A small network was shown many inputs. Here are its activations along a few directions, one row for each input.
In each table, some parts of the input vary, and every possible input appears once, in random order.
Descriptions start from the smaller parts, as in this example, which fits no table here: one of 3 separate values, together with either a single point or one of 11 places along a line or (one of 4 places along a line, together with one of 5 places around a ring).
Shared parts are said once, and a part with two or three values counts as separate values.

Other details of the inputs shift rows strongly along two fixed directions, in all tables alike. That doesn't count.

A family of inputs:
x1: [ -5  14 -12  11  22  15 -44   2  11   2 -18  -5 -27]
x2: [-25 -22  18  21  21 -50  16  -3  56  -9  -2   4  17]
x3: [ -6 -28   1 -12 -19  -9  11 -17   0 -32  12  23   5]
x4: [-35  18 -30  10   8  -8 -61  16   3 -28   7   3 -20]
x5: [ -6 -10  -1  11   7 -36  31 -11  38   6   4   4   8]
x6: [-38  15 -24  34  56  -4 -58   7  41 -42 -19 -20  24]
x7: [  3 -18  -2 -28 -27   7  15 -17 -21  -8  18  22 -24]
x8: [  2  21 -15  16  18  32 -47   4 -15  -3  -2 -15 -16]
x9: [ 25   4  21 -30 -19   4  30  -6 -43  28  -9 -14 -16]
x10: [-12 -14  12  -2  16  -5  22 -21  45 -15 -17  -9  21]
x11: [ 19   4  -3  -1 -12  -5  33  -2  -7  22  23   6  -5]
x12: [ 27  -5  22 -28 -25  40  46  -8 -20  25   3   7  -9]
x13: [  4  27 -16   1  21  33 -47   2 -10   9  -2 -17 -36]
x14: [  3 -16  -1  -5   8 -34  28 -13  16   8 -18 -14  14]
x15: [-13 -10  17  -5 -22 -15  25   5  13  -2  14   4  -4]
x16: [  5   1  13  15  -9 -16  17   8   5   1  18   3   6]
x17: [ -9  18 -21 -12 -13  28 -38  18 -42   8  25   3 -54]
x18: [ 34   8  11 -17 -24  27  14  -7 -13  -2   1   1  10]
x19: [ 21  -9   0  -3 -10 -11  25  -5 -24  15  -4 -12  15]
x20: [-18 -34  13 -17 -26 -17  34 -10  24 -10   4  14  -8]
x21: [-21  22 -14  10  36 -24 -38   6  -6 -10 -29 -25  -6]
x22: [  5 -22  21  -7   4  10  19  -3  18   6 -17  19  11]
x23: [ 9 -5 11  0 -9 29 23 -3 -9  2 -5  5 13]
x24: [  7  39 -31  15  10   0 -32  14 -18  14  25  -3 -15]
x25: [ 46  -1  22 -20 -42  29  29  -6 -19   7  -3  16  10]
x26: [-20 -13  10  32   7 -39  16  -3  38 -12   1   1  18]
x27: [ -8  16 -13   7  21  22 -34   8   3   7 -16   2 -24]
x28: [ -5  21 -34   9  33 -16 -37  10 -14   7 -11 -24 -11]
x29: [-19  -4   8  26   7 -52  14  -3  53 -24  -3   5  30]
x30: [-15 -13   6   6  20  -9  17 -15  47 -26 -20  -7  31]
x31: [ 33  -5  22 -19 -30  43  43   3 -27   8   6  11  16]
x32: [-18 -17  -4  34  15 -46  23 -11  48 -12   0   4  32]
x33: [-20 -24   4   3 -21  -8   7  -3   5 -18   9  11  -4]
x34: [ 15 -20  16 -24 -51  16  33   5 -30  -2  27  19  -7]
x35: [ 38 -16  32 -29 -20  34  32 -11 -16  20   6   2  -4]
x36: [16 -6  6 -3 -3 -7 27 -1 -5 28 23  7 -6]
x37: [-20 -38   1  -2 -13 -20  13 -26  16 -32   3  21   7]
x38: [ 11 -11  21 -18   4  23  20 -10   2   7   2  -5   8]
x39: [  6 -10   8   0   5   3  14 -12  28 -14 -15  -4  14]
x40: [ -7  12 -24 -25  -9  27 -41  -5 -43   9  25   8 -63]
x41: [-11 -21  17  -2  19   2  18  -7  33  -7 -18   7  22]
x42: [ 26  -7  15  -1 -17  21  11   2  -4  -4  -8   9  13]
x43: [-18  15 -20  27  32  12 -50  19  14 -20 -20   4   7]
x44: [-24  24 -17  29  29 -22 -35  14  16  -2   9  -9 -21]
x45: [ 22  -1  10 -12 -15  30  22   3 -13  13  -8  16  -5]
x46: [  0 -11  13   4   1  12  21 -14  16 -13  -7  -7  27]
x47: [  4   6  17 -12 -38  -3  16   9  -9   1  23   6  -2]
x48: [ 12  -9  11   5 -12  23  18   0  -4   3 -13  15  11]
x49: [ 19  40 -31  -6  -8  17 -29  15 -50  32  20  -8 -13]
x50: [ 29   6  -4 -19 -28  10  32   1 -37  40  17   1  -3]
x51: [ -7  20 -33  13  29 -30 -37   7   2 -10 -15 -20  14]
x52: [-15 -22  22  -3  22 -43  16 -10  21  -9 -33 -12  25]
x53: [ 14  33  -5  -6   0  22 -32  12 -73  24  -1 -23 -28]
x54: [ 13 -10   2 -12  -8  -6  22  -2 -12  33   9   0   6]
x55: [  7  14 -19  -4  26  -2 -33  11 -33  27  -2 -21 -18]
x56: [-42  14 -11  13  16 -16 -41  15  19  -3   8 -11 -30]
x57: [-23  25 -25  17  40  20 -45  12   7 -10 -14  -8 -11]
x58: [  2  -4  -7  -6  -5 -17  22  -7   5  26   0  -4   6]
x59: [  7  17 -26   9  20  -8 -30  14 -26   5  -4 -20   4]
x60: [ 40   7  20 -29 -35  39  38  -9 -26   6  11   1  16]
x61: [  8  25 -16  11  18  33 -49  12 -15 -10   1 -13  -9]
x62: [-12 -20  27 -12 -16 -12  20   7  10   8  16   5  -5]
x63: [ 23  30 -13  -3   1  47 -40  13 -39  19   1  -2 -40]
x64: [-22  23  -9  13  -3  12 -44  23 -27   8  25  -9 -33]
x65: [-40  24 -29  32  50  -9 -57   9  44 -41 -29  -6  23]
x66: [ -3  -2  12  -4   2 -40  16  -9  11 -20 -31 -11  34]
x67: [  3  18 -14  21  13  30 -50   9 -15   1  -9  -4 -19]
x68: [  1 -27   7 -33 -18   8   7 -15 -22  -1  21  22 -27]
x69: [-12 -10  15  12   1 -36  27  -6  37   3   3   1   0]
x70: [ -4  -8   5   9   1  -9  11  -3  38 -25 -29  18  37]
x71: [  1  21 -29  12   9   0 -28  15 -22  16  10 -10   4]
x72: [-36 -21  14  20   0 -43  10   7  53 -34  -1   3  31]
x73: [ -1 -19  21   0   1 -39  33  -8  12 -20 -29 -10  42]
x74: [ 38 -18  33 -25 -23  31  29  -6 -15  24  -1  14  -7]
x75: [-13 -15  -5  30  15 -46  22  -4  50 -18   2   6  38]
x76: [  7 -22  17 -33 -34  19  18   5 -30  16  27  16 -31]
x77: [-11  22 -34 -11  -2  14 -57  -2 -35 -17  21  12 -34]
x78: [  9  -8  -3   3 -15 -12  28  -7  -8  20   4   0  23]
Description of these inputs: one of 6 places along a line, together with either one of 5 places around a ring or one of 8 places along a line.
The inputs of x63 and x25 match in every part but the place on the line of 6. If x11 is changed in the same way as x63 into x25, which row does it become? -> x24
The inputs of x1 and x74 match in every part but the place on the line of 6. If x58 is changed in the same way as x1 into x74, which row does it become? -> x54
A walk changes only the place on the line of 8. It starts at x7 and steps to x17. List the rest of the walk in order. -> x15, x44, x11, x50, x28, x21
A walk changes only the place on the line of 8. It starts at x53 and steps to x19. List the rest of the walk in order. -> x78, x32, x26, x64, x33, x37
Which other rows does x8 become when the place on the line of 6 takes its other values? List them by row number. -> x13, x18, x35, x39, x61
List by row number the other rows that have the place on the line of 6 in common with x73. -> x3, x6, x16, x31, x34, x42, x43, x59, x61, x71, x72, x75
A walk changes only the place on the line of 6. It starts at x41 and steps to x12. List the rest of the walk in order. -> x57, x23, x31, x65
